Each row has a name. After each piece below comes the name of the row it's from. Each question is about the rows just above it. Some pieces are copies with a little noise.

Z_81: -0.22 -0.94 0.10 -0.02 0.38
Z_180: -1.82 7.35 0.41 0.61 1.39
Z_386: -2.16 9.10 0.02 0.99 0.45
Z_95: -1.56 5.98 0.03 0.76 0.36
Z_444: -0.39 -0.03 0.43 0.87 1.23
Z_655: -0.39 -0.03 0.43 -0.09 1.28
Z_10: -1.46 5.49 0.14 0.61 0.69
Z_724: -1.82 7.35 0.28 0.23 0.91
Z_237: -0.52 0.61 0.37 0.01 1.09
Z_306: -2.05 8.52 0.42 0.75 1.45
Z_869: -0.28 -0.59 0.16 -0.01 0.49
Z_210: -0.22 -0.94 0.10 -0.02 0.59
q: -1.80 7.34 0.27 0.22 0.91
Z_724
q: -1.46 5.48 0.15 0.62 0.71
Z_10

Z_237: -3.52 0.52 -1.14 5.64 1.45 -0.02 -1.22 3.58 0.63 -6.39 -0.69 4.05 -0.88
 -5.50 4.58 0.67 2.27 3.64 1.05 4.16 3.63 -6.65 1.66 0.19 -1.24 -1.40
 3.64
Z_180: 2.48 3.04 -1.99 3.32 -6.57 -0.62 1.44 -4.89 -3.56 -1.05 3.66 0.34 -4.58
 0.94 -9.46 -2.48 -1.86 -0.50 -1.00 -0.26 -1.77 5.00 1.37 0.51 -1.65
 0.25 2.36
Z_655: -3.52 0.52 -1.14 5.64 1.45 -0.02 -1.22 3.58 0.63 -6.39 -0.69 4.05 -0.88
 -5.50 4.58 0.67 2.27 3.64 1.05 4.16 3.63 -6.65 1.66 0.19 -1.24 -5.38
 0.17
Z_386: 3.93 -2.53 -6.42 -1.10 -0.32 0.57 -2.66 3.35 3.46 3.88 -1.79 1.00 0.00
 -3.61 -3.53 -4.73 0.94 0.94 -4.42 0.45 -1.61 -0.98 -4.78 -2.74 -8.01
 -1.43 -1.80
Z_210: -2.85 -1.04 -0.77 -5.59 -3.65 0.66 0.27 0.91 -1.29 1.79 -4.83 -0.17
 -2.58 0.14 -6.24 3.07 -0.89 2.18 2.39 -4.38 4.25 -3.11 1.08 -8.99 -0.27
 -2.91 -0.30
Z_306: -3.52 0.52 -1.14 5.64 1.45 -0.02 -1.22 3.58 0.63 -6.39 -0.69 4.05 -0.88
 -1.71 4.58 0.67 2.27 3.64 1.05 4.16 3.63 -6.65 1.66 0.19 -1.24 -1.40
 3.64
Z_95: 0.72 0.48 0.84 -0.35 3.20 -3.46 2.01 3.97 6.84 -4.41 1.41 1.32 -2.41
 5.50 1.27 -5.55 1.58 -1.73 -3.79 -3.59 -2.09 1.85 -1.22 -2.18 -0.12
 -1.23 7.57
Z_81: 2.78 5.25 0.45 -1.56 3.79 -3.41 -6.79 -0.22 0.46 0.98 3.79 -1.52 -1.21
 -3.26 3.71 1.73 3.43 -3.32 7.23 2.65 0.78 1.40 1.14 -0.70 1.55 3.87
 -5.23
Z_444: 3.26 6.28 5.79 -0.50 -2.81 1.29 -1.06 4.94 -4.14 -0.05 -2.25 -1.78 -1.41
 -0.71 -1.11 3.23 1.43 -3.59 4.76 -2.75 -1.57 5.45 4.07 0.40 3.34 -0.37
 -4.83
q: -3.51 0.52 -1.15 5.63 1.45 -0.02 -1.20 3.60 0.62 -6.40 -0.69 4.05 -0.87
 -5.51 4.58 0.66 2.27 3.64 1.03 4.16 3.61 -6.66 1.66 0.19 -1.25 -5.39
 0.17
Z_655
q: 3.93 -2.56 -6.40 -1.12 -0.32 0.57 -2.65 3.35 3.46 3.87 -1.78 0.97 0.00
 -3.61 -3.55 -4.74 0.96 0.96 -4.39 0.46 -1.60 -0.95 -4.80 -2.76 -7.98
 -1.43 -1.78
Z_386
q: 3.25 6.29 5.79 -0.49 -2.80 1.28 -1.06 4.95 -4.14 -0.05 -2.26 -1.78 -1.41
 -0.71 -1.11 3.23 1.43 -3.59 4.76 -2.74 -1.57 5.45 4.07 0.41 3.35 -0.38
 -4.83
Z_444
q: 2.48 3.03 -1.99 3.31 -6.56 -0.63 1.45 -4.89 -3.56 -1.07 3.66 0.34 -4.58
 0.94 -9.46 -2.48 -1.84 -0.51 -1.01 -0.26 -1.78 5.00 1.38 0.50 -1.66
 0.25 2.35
Z_180

Z_306: -5.77 5.03 1.81 2.85 0.18 -7.55 2.18
Z_869: -0.43 -1.85 -0.84 3.63 -0.63 0.32 -5.71
Z_180: -0.43 -1.85 -0.84 3.63 -0.63 0.32 4.49
q: -0.43 -1.84 -0.84 3.63 -0.63 0.32 4.49
Z_180

Z_386: -2.48 1.81 4.87 -1.68 -2.57 3.72 -1.79 0.83 -2.14 0.13 -1.98 -1.95 0.04
 -3.57 3.48 -3.67 -0.37 3.36 1.91 -0.06 3.09 -2.06 6.02 0.45
Z_180: -3.22 -0.32 -0.95 -3.42 -7.25 4.13 -0.45 -1.69 -2.15 -7.62 -4.06 -3.47
 3.78 -8.88 -1.26 2.43 1.44 -0.41 0.85 3.54 -5.44 1.60 3.43 3.17
Z_210: 0.29 2.46 5.23 1.01 3.86 -0.09 -1.10 2.18 0.13 6.43 1.81 1.22 -3.34 3.90
 4.02 -5.43 -1.51 3.60 1.16 -2.94 7.45 -3.09 0.82 -2.52
Z_95: 2.07 -2.32 -5.37 1.40 1.27 -3.15 1.65 -1.21 1.77 -1.64 1.16 1.27 0.75
 2.37 -3.86 4.36 0.60 -3.83 -2.05 0.61 -4.28 2.46 -3.65 0.20
Z_869: -0.08 6.13 3.14 -0.93 6.25 -1.16 1.38 2.12 2.38 6.10 4.53 4.34 -6.18
 4.43 2.04 -5.43 -1.54 4.49 1.22 -2.91 6.47 0.14 0.34 -5.83
Z_237: 3.92 -2.80 -2.52 4.16 5.03 -4.70 0.58 0.37 1.90 4.38 2.71 2.14 -1.01
 7.63 -1.27 1.50 -0.46 -2.82 -2.10 -1.94 0.95 -0.62 -4.85 -0.78
Z_444: 1.58 -4.67 -3.98 1.90 -1.80 -1.46 -0.19 -1.36 -0.27 -2.62 -1.41 -1.38
 3.33 0.12 -2.59 4.57 0.95 -4.27 -1.71 1.40 -4.57 0.46 -2.46 3.09
Z_10: 1.94 2.02 -2.25 0.97 5.90 -3.77 2.31 0.44 3.05 3.39 4.37 4.10 -3.73 5.71
 -1.71 -0.13 -0.70 -0.15 -0.92 -1.83 1.31 1.73 -3.10 -3.87
Z_655: 5.00 -5.26 -6.62 4.82 4.17 -6.31 1.41 -0.99 2.51 1.74 2.46 2.05 0.79
 7.61 -4.23 5.44 0.38 -6.08 -3.44 -0.69 -3.45 1.14 -6.96 0.65
Z_81: -2.48 3.92 4.52 -2.57 -0.55 2.92 -0.53 1.07 -0.71 0.93 -0.26 -0.12 -1.90
 -2.49 2.91 -4.34 -0.51 4.20 2.08 -0.51 3.68 -0.86 3.70 -1.66
Z_306: -2.86 0.83 5.92 -1.55 -4.12 4.83 -2.62 0.82 -3.23 -0.45 -3.44 -3.29 1.25
 -5.06 4.32 -3.69 -0.24 3.26 2.19 0.36 3.20 -3.16 4.83 1.90
Z_724: -2.48 1.81 4.87 -1.68 -2.57 3.72 -1.79 0.83 -2.14 0.13 -1.98 -1.95 0.04
 -3.57 3.48 -3.67 -0.37 3.36 1.91 -0.06 3.09 -2.06 3.99 0.45
q: -2.48 1.81 4.88 -1.70 -2.57 3.73 -1.79 0.83 -2.14 0.13 -1.97 -1.96 0.04
 -3.56 3.48 -3.67 -0.38 3.37 1.91 -0.05 3.09 -2.07 4.00 0.45
Z_724
q: -2.48 3.94 4.52 -2.56 -0.55 2.92 -0.53 1.09 -0.70 0.92 -0.24 -0.12 -1.91
 -2.48 2.93 -4.33 -0.51 4.18 2.08 -0.52 3.68 -0.85 3.71 -1.66
Z_81
q: -0.07 6.13 3.14 -0.94 6.25 -1.16 1.37 2.12 2.37 6.10 4.53 4.33 -6.18
 4.43 2.05 -5.43 -1.53 4.49 1.22 -2.91 6.47 0.15 0.34 -5.83
Z_869
q: 1.94 2.02 -2.25 0.96 5.91 -3.77 2.32 0.44 3.05 3.39 4.36 4.09 -3.74 5.70
 -1.70 -0.13 -0.71 -0.15 -0.92 -1.85 1.31 1.73 -3.10 -3.88
Z_10
q: -3.22 -0.32 -0.96 -3.42 -7.26 4.13 -0.45 -1.70 -2.16 -7.62 -4.06 -3.47
 3.78 -8.87 -1.25 2.42 1.44 -0.42 0.84 3.54 -5.45 1.60 3.42 3.17
Z_180
q: 1.58 -4.68 -3.98 1.90 -1.80 -1.46 -0.18 -1.35 -0.28 -2.61 -1.41 -1.38
 3.33 0.12 -2.59 4.56 0.95 -4.27 -1.71 1.41 -4.57 0.45 -2.47 3.09
Z_444

Z_386: -1.72 -3.14 2.05 0.13 -2.20
Z_180: 0.57 1.76 -3.60 5.75 -0.93
Z_81: 0.57 1.76 1.17 -2.29 -7.26
q: -1.73 -3.15 2.04 0.15 -2.19
Z_386
q: 0.57 1.77 1.18 -2.28 -7.27
Z_81
q: 0.57 1.76 -3.60 5.76 -0.93
Z_180

Z_95: 4.18 6.32 -5.94 7.72
Z_444: 4.40 4.22 -6.80 5.79
Z_237: 4.39 -6.61 -3.87 1.75
Z_869: 4.39 -4.66 6.35 -5.62
Z_724: 4.39 -6.61 6.35 -5.62
q: 4.40 4.22 -6.80 5.78
Z_444
q: 4.19 6.31 -5.94 7.72
Z_95
q: 4.40 -6.61 -3.86 1.74
Z_237
q: 4.39 -4.66 6.36 -5.61
Z_869

